These are the activations of a small neural network, seen along a few directions. Each row is one input.
In each table, some parts of the input vary, and every possible input appears once, in random order.
A made-up example of a description, with smaller parts first: one of 3 separate values, together with either a single point or one of 9 places along a line or (one of 6 places along a line, together with one of 8 places around a ring).
Shared parts are said once, and a part with two or three values counts as separate values.
(in the rows, 128 means zero)

Other details of the inputs vary at random and push rows far along two fixed directions, the same in every table; ignore that.

A family of inputs:
x1: [142 207 102 151 111 164  90 169 150 148 118 129]
x2: [123  89 235  74 165 158 186  86 138 153 188  50]
x3: [137 170 111 151  82 129 100 183 165 103 160 123]
x4: [117  66  68 146 127  84 180  81  72 131 104 190]
x5: [146 162  93 142 121 116  82 179 166 119 147 104]
x6: [101  68  80 142 147  95 148  87  71 106  71 191]
x7: [132 103 250  79 146 172 192  84 123 130 181  65]
x8: [155 176 108 145 101 128  89 175 151  94 141 122]
x9: [119  65  51 160 158  95 149  68  59 110  83 153]
x10: [ 92  54  65 136 166  83 143  89  86 130  76 172]
x11: [177 172 124 120 107 100  81 169 165 128 143 119]
x12: [ 91  89 154 124 118 133 153 114 123 117 134 140]
x13: [126 199 121 136 110 151  77 178 160 156  99 153]
x14: [143 159 121 126 108 106  62 177 169 111 117 130]
x15: [118 140 235  88 153 205 188  80 120 183 156  78]
Each input here is: one of 3 separate values, together with either a single point or one of 4 places along a line.
Changing only the choice among 3 separate values turns x9 into x14. The same change can be made to x3. Which row results? -> x12
Change only the choice among 3 separate values in x2. List by row number the other rows that result. -> x5, x10

A family of inputs:
x16: [158 173  99 136 106 109  85 165 141 118 109 157]
x17: [133 126 168 119 129 146 141 124 136 119 164  85]
x18: [110  93 131 127 157 143 169  70  86 153 107 132]
x19: [139 136 189  98 131 141 126 143 161 133 166  81]
x20: [102  73 131 130 144 129 165  85  95 113 119 130]
x21: [130 163  76 144 114 118 102 157 132 132 105 167]
x22: [137 170 102 147 112 128  93 166 147 136 112 149]
x23: [132 150  99 137 107 104  82 169 155 114 121 147]
x24: [122  79 131 123 154 118 174  81  95 129 131 125]
x25: [135 138 190 106 113 146 137 140 159 124 174  91]
x26: [120 154 191 114 126 176 134 142 151 136 156  93]
x27: [108  70 140 116 146 118 167  86  99 131 122 136]
x28: [126 109  20 161 143  94 133  95  72 143  65 198]
x29: [146 155  93 141 114 110  87 169 151 109 127 129]
x30: [108  77 130 133 137 127 171  82  89 118 128 131]
x31: [141 174  98 140 111 122  94 164 148 144 111 148]
x32: [129 137 187 104 134 147 117 140 160 124 160  77]
What do these inputs look like to the network? -> either a single point or one of 6 places along a line or (one of 2 separate values, together with one of 5 places around a ring)

A family of inputs:
x33: [107 109  28 199 116 128 133  88  73 112  92 152]
x34: [203 185 167 110  80 100  76 185 186 131 151 125]
x35: [109 126  82 166 120 122 153 113  68 119  65 227]
x36: [129 116 116 121 166 146 124  79  79 110  77 122]
x37: [ 89  81  73 122 147  89  93 111  98 109  44 196]
x38: [138  82 205  93 186 148 195  54  96 121 193  28]
x39: [141 214 129 160 112 175  73 196 158  96 126 106]
x40: [156  89  49 134 135  43 167  86  65 129 105 207]
x41: [137  93  13 174 139 102 157 108  81  95 116 150]
x42: [167  88  46 158 158  67 115  90  80 114  76 140]
x43: [ 57  59  40 181 111  98 133  99  88 115  82 193]
x44: [ 98 180 152 140 101 151  63 220 191  98 126 138]
x45: [105  37 251  75 165 133 162  78 139 128 156  54]
x46: [167 219 100 133 148 155  76 174 172 193 139  92]
x47: [117  82 228  89 125 178 242  78 113 125 203  89]
x48: [122 190 124 109 133 129  72 198 213 194 132 116]
x49: [ 96  45 224  73 172 120 185  80 127 123 186  61]
x50: [169 228 134 108 105 142  98 189 184 216 141 134]
x51: [123 146 124 127  87 120  94 216 201  96 182 113]
x52: [170 219 168  99  82 140  64 185 172 123 122 150]
x53: [ 89 100 236 118 102 199 214  59 103 142 174  94]
What do these inputs look like to the network? -> one of 3 separate values, together with either a single point or one of 6 places around a ring
Changing only the choice among 3 separate values turns x50 into x48. The same change can be made to x35. Which row results? -> x44
Start at x49 and move only the place on the ring of 6, one step at a time. The first step leads to x51. Which rows follow, in order? -> x43, x44, x37, x45
Change only the choice among 3 separate values in x33. List by row number the other rows that result. -> x43, x53
Which other rows agree with x36 in the choice among 3 separate values? List them by row number. -> x33, x38, x39, x41, x42, x46
